A small network was shown many inputs. Here are its activations along a few directions, one row for each input.
In each table, some parts of the input vary, and every possible input appears once, in random order.
A made-up example of a description, with smaller parts first: one of 3 separate values, together with either a single point or one of 9 places around a ring or (one of 6 places along a line, together with one of 8 places around a ring).
Shared parts are said once, and a part with two or three values counts as separate values.

Other details of the inputs vary at random and push rows far along three fixed directions, the same in every table; ignore that.

Table:
R1: -2.81  -1.24  +2.09  -0.78  +1.63  +4.31  -3.15  +0.83  -1.93  -1.83  +1.12
R2: -4.39  -0.14  +2.74  +0.45  +2.29  +1.77  -2.00  -1.05  -4.89  -3.58  +3.57
R3: +4.73  -4.51  -1.26  +0.01  +1.52  +1.57  -0.25  -0.25  -5.34  +0.03  -1.26
R4: +3.34  +1.59  -0.76  -0.26  -2.55  +0.26  +1.87  +1.61  +4.55  +1.81  -4.47
R5: +2.48  -2.74  -1.09  -0.63  +0.46  -1.91  -0.30  -0.11  -2.42  +1.89  -0.98
R6: +0.91  +1.30  -0.64  -0.36  -1.48  -2.22  +2.22  +0.77  +3.34  +2.23  -2.61
R7: -4.26  +4.28  +0.93  +0.79  -2.57  +2.33  +0.36  -0.63  +4.95  -1.83  +1.67
R8: +0.89  +1.05  -1.15  -0.32  -1.24  -2.31  +1.20  +0.72  +3.88  +2.48  -2.41
R9: +2.17  -0.72  -0.92  -0.79  -0.82  -1.66  +1.07  +0.74  +1.18  +2.32  -2.38
R10: -0.08  +2.41  -1.71  +1.21  -1.99  -4.14  +1.74  -1.53  +2.17  -0.52  +1.41
R11: -2.31  -0.91  +2.44  -0.89  +1.11  +4.23  -1.83  +1.04  -2.02  -1.70  +0.46
R12: -0.59  +1.04  -0.58  +2.40  -0.29  -6.17  +0.38  -3.04  -2.49  -3.05  +3.68
R13: +2.28  -0.54  -1.00  -0.31  +0.44  -1.47  +1.39  +1.15  +1.42  +2.59  -2.31
R14: +2.47  -0.70  -1.29  -0.82  +0.35  -1.49  +0.42  +0.77  +1.77  +3.20  -1.59
R15: -2.75  -1.28  +1.96  -0.97  +1.70  +4.39  -3.62  +0.73  -1.95  -1.36  +1.31
R16: -2.99  -1.01  +2.14  -0.49  +2.77  +6.06  -1.93  +0.63  -2.89  -1.30  +1.12
R17: -1.93  +1.91  +1.94  -1.73  -1.10  +4.02  -1.00  +1.75  +4.22  +0.76  -1.17
R18: +1.97  -0.14  -0.68  -0.30  -0.43  -1.38  +1.78  +0.93  +0.53  +2.53  -3.08
R19: +3.42  +1.12  -1.70  -0.64  -2.21  +0.78  +2.03  +1.50  +4.95  +2.53  -2.93
R20: +1.96  -2.53  -1.15  +0.10  +0.95  -1.85  +0.13  +0.39  -2.38  +1.40  -1.78
R21: +3.50  -4.28  -1.17  +0.71  +1.61  -0.21  -0.58  -1.23  -6.22  -0.91  +0.89
R22: +2.70  -2.42  -0.63  -0.33  +1.29  -1.88  +0.96  +0.17  -2.63  +1.38  -0.77
R23: +1.97  +0.09  -0.46  +0.00  +0.23  -1.85  +0.86  +1.58  +0.86  +2.38  -3.25
R24: +4.15  -2.66  -1.88  -0.32  -0.93  +1.10  +0.18  +1.19  -0.96  +1.65  -2.81
R25: +2.10  -2.21  -0.49  +0.05  +1.21  -2.16  -0.37  +0.95  -2.30  +1.04  -1.70
R26: +3.07  -5.13  -1.07  -0.99  +1.82  +1.14  -2.09  +0.85  -4.58  +2.01  -1.91
R27: -2.27  -0.02  +1.49  -1.12  +1.01  +4.74  -1.46  +0.97  +1.15  -0.27  +0.52
R28: -4.03  -0.76  +1.52  +1.27  +2.33  -3.79  -2.18  -3.27  -6.32  -4.69  +6.53
R29: -3.41  +4.38  +2.33  -1.22  -1.11  +5.29  +1.36  +1.79  +6.51  +1.03  -1.46
R30: +2.99  -2.74  -0.94  -0.82  +1.24  -1.78  -0.08  -0.16  -2.46  +2.05  -0.14
R31: -1.23  -1.87  +2.09  -1.97  +1.35  +7.07  -1.91  +1.45  -1.17  -0.38  +0.08
R32: -4.21  +5.09  +0.62  +1.98  -1.97  -3.45  +0.57  -2.24  +3.35  -3.25  +3.98
R33: -0.82  +0.64  +0.62  -0.96  -0.46  +5.86  -0.64  +0.76  +1.51  -1.15  +0.59
R34: +0.00  +2.44  -1.41  +1.73  -1.22  -4.81  +1.97  -2.22  +1.88  -0.74  +2.47
R35: -4.28  +4.53  +1.07  +0.76  -2.30  +2.56  +0.85  -1.07  +4.85  -2.26  +1.28
R36: -1.11  +0.53  -1.17  +2.63  -0.32  -5.71  +0.70  -3.72  -2.92  -2.80  +4.07
R37: -1.47  +3.27  -1.03  +2.15  -1.14  -7.34  +1.02  -3.03  +0.25  -2.98  +4.43
R38: -2.56  +0.32  +1.40  -0.54  +0.65  +5.05  -0.92  +1.34  +0.34  +0.11  -1.30
R39: +0.42  +2.54  -1.19  +1.31  -1.82  -4.98  +1.25  -1.08  +2.21  -0.82  +1.14
Each input here is: one of 3 separate values, together with either one of 5 places along a line or (one of 2 separate values, together with one of 4 places along a line).
- The inputs of R23 and R16 match in every part but the choice among 3 separate values. If R15 is changed in the same way as R23 into R16, which row does it become? => R14
- Change only the choice among 2 separate values in R9. List by row number the other rows that result. => R8
- Change only the choice among 3 separate values in R1. List by row number the other rows that result. => R8, R27
- Change only the choice among 3 separate values in R32. List by row number the other rows that result. => R7, R34
- Change only the choice among 2 separate values in R5. List by row number the other rows that result. => R26
